These are the activations of a small neural network, seen along a few directions. Each row is one input.
In each table, some parts of the input vary, and every possible input appears once, in random order.
A made-up example of a description, with smaller parts first: one of 4 places along a line, together with either a single point or one of 9 places along a line or (one of 2 separate values, together with one of 8 places around a ring).
Shared parts are said once, and a part with two or three values counts as separate values.
In the rows, zero is written as 128.

Other details of the inputs vary at random and push rows far along two fixed directions, the same in every table; ignore that.

Rows:
x1: [155 121 160 129 108  96 129  86  57 107 173]
x2: [146 104 135 144 121 158 145 186 151 158 102]
x3: [160 132 144 126 128  95 152  84  53 101 166]
x4: [ 34 125  84 111 140 130 105  65 153  98 100]
x5: [ 67 132 115 110 183 120  59  58 191 112  98]
x6: [ 52 158  88  99 144 121  83 103 173  83 100]
x7: [145 103 140 149 124 163 148 187 159 151 112]
x8: [ 48 129  59 100 132 126  82  70 150 106 109]
x9: [ 55 173  80 103 138 129  82  89 167 102  96]
x10: [ 44 153 110 115 138 119  89 102 177  87 105]
x11: [176  88 128 152 174 142 127 152 172 183 112]
x12: [155 111 119 147 129 164 145 188 151 154 111]
x13: [153 119 164 130 111  93 134  90  65 100 180]
x14: [161 151 187 116 120  88 133 116  81  88 162]
x15: [144  78  98 152 124 149 161 161 139 169 120]
x16: [160 158 181 128 116  91 128 109  71  99 157]
x17: [151 121 117 157 125 152 150 183 156 165 113]
x18: [137  72 115 153 116 152 160 156 139 173 114]
x19: [174 165 159 107 120  87 128 111  67 105 153]
x20: [159 115 113 135 125 165 143 182 144 165 102]
x21: [153 117 111 142 123 146 147 183 146 173 101]
x22: [181  91 123 141 170 144 125 147 165 194 103]
x23: [172 159 164 117 127  98 127 116  69  88 161]
x24: [167 159 182 121 115 110 127 105  75  93 161]
x25: [ 44 161 109 117 136 127  89  95 181  89 107]
x26: [ 30 131  71 102 149 131  94  82 148 106 127]
x27: [153 120 166 128 116  92 145  86  65  99 174]
x28: [149 114 117 154 127 145 149 188 153 162 110]
x29: [159 154 186 121 118  85 134 115  82  91 163]
x30: [149  81  92 140 120 151 159 155 132 180 111]
x31: [144 101 139 145 124 155 150 190 159 151 110]
x32: [138 125 170 120 124  99 143  95  57 111 189]
x33: [158 124 112 136 118 156 151 174 154 177 107]
x34: [157 117 116 145 122 159 153 180 161 160 117]
x35: [139 110 138 162 122 149 150 185 160 161 113]
x36: [143 106 135 146 118 145 149 186 156 164 103]
x37: [164 156 186 122 118 106 132 109  83  86 168]
x38: [143  82  91 136 120 153 151 161 128 189 123]
x39: [ 50 167  86 118 144 124  82  98 169  91 103]
x40: [163 154 183 115 117  92 128 113  74  94 155]
x41: [144 112 139 150 117 154 157 179 169 162 117]
x42: [ 53 171  79 106 140 126  79  92 163 101  94]
x43: [ 57 163  88 105 142 139  83  96 174  83 106]
x44: [ 46 155 105 105 138 141  77  94 170  83  97]
x45: [ 29 122  83 106 133 129  86  72 154 106 118]
x46: [166  80 150 155 169 142 130 151 181 179 114]
x47: [144 115 134 157 117 155 149 178 156 168 107]
x48: [180 171 157 108 115 103 131 101  73 105 161]
x49: [141 127 165 119 121 102 139  91  49 117 181]
x50: [151 111 118 145 126 142 150 190 156 160 109]
x51: [147 109 138 147 116 158 156 179 170 157 118]
x52: [ 57 161  82  87 141 122  81  98 166  95  92]
x53: [135  86  96 133 128 158 157 165 123 191 126]
x54: [142 113 133 160 119 152 146 181 152 168 105]
x55: [167 162 180 120 111 105 132 101  80  97 164]
x56: [156 129 143 121 121  94 134  92  53 111 185]
x57: [179 168 159 109 119 108 127 104  68 101 158]
x58: [146 121 165 123 116  94 137  92  61 108 186]
x59: [176 163 158 106 123 100 125 111  62  99 152]
x60: [ 46 164 104 107 131 132  86  87 179  95 102]
x61: [163 127 142 128 116  93 130  90  57 103 179]
x62: [154 120 118 148 122 155 154 180 160 165 116]
x63: [ 37 121  91 113 142 126 112  72 158  93 108]
x64: [146  85  92 141 127 153 170 153 127 179 105]
Description of these inputs: one of 4 places along a line, together with either a single point or one of 5 places along a line or one of 10 places around a ring.
The inputs of x45 and x38 match in every part but the place on the line of 4. If x40 is changed in the same way as x45 into x38, which row does it become?
> x52
The inputs of x34 and x51 match in every part but the place on the line of 4. If x43 is changed in the same way as x34 into x51, which row does it become?
> x37
A walk changes only the place on the line of 5. It starts at x3 and steps to x15. List the rest of the walk in order.
> x61, x56, x26
A walk changes only the place on the ring of 10. It starts at x60 and steps to x55. List the rest of the walk in order.
> x24, x44, x2, x40, x36, x16, x54, x47

Rows:
x65: [120 128 134 110 135 117 119 103 105 120 140]
x66: [125 126 127 118 127 118 116  93 109 108 133]
x67: [ 78 111  81 132 100 163 147 171 158 141 102]
x68: [123 132 124 121 134 121 119 101 110 116 153]
x69: [127 156 158 125 132 114 113 124 132  97 131]
x70: [209  91 159 149 123 139 178 177  89 180 158]
x71: [137 179 139 116 127 124 109 114 123 108 122]
x72: [228 127 167 148 115 131 169 197 109 165 135]
x73: [120 124 131 113 129 116 114  98 105 114 134]
x74: [124 131 125 127 127 113 116 102 110 118 150]
x75: [ 99 126 128 139 127 164 123 160 201 143  93]
x76: [105 124 106 137 143 147 116 175 191 135  87]
x77: [117 134 126 122 135 111 130  92 112 111 136]
x78: [127 127 125 123 131 117 128  95 112 109 135]
x79: [116 135 129 126 132 107 126  97 108 119 137]
x80: [ 92  99  88 142 130 147 126 147 175 163 102]
Describe the family of inputs behind these rows.
> either a single point or one of 5 places along a line or one of 10 places around a ring
A walk changes only the place on the ring of 10. It starts at x79 and steps to x77. List the rest of the walk in order.
> x78, x66, x73, x65, x70, x68, x74, x80
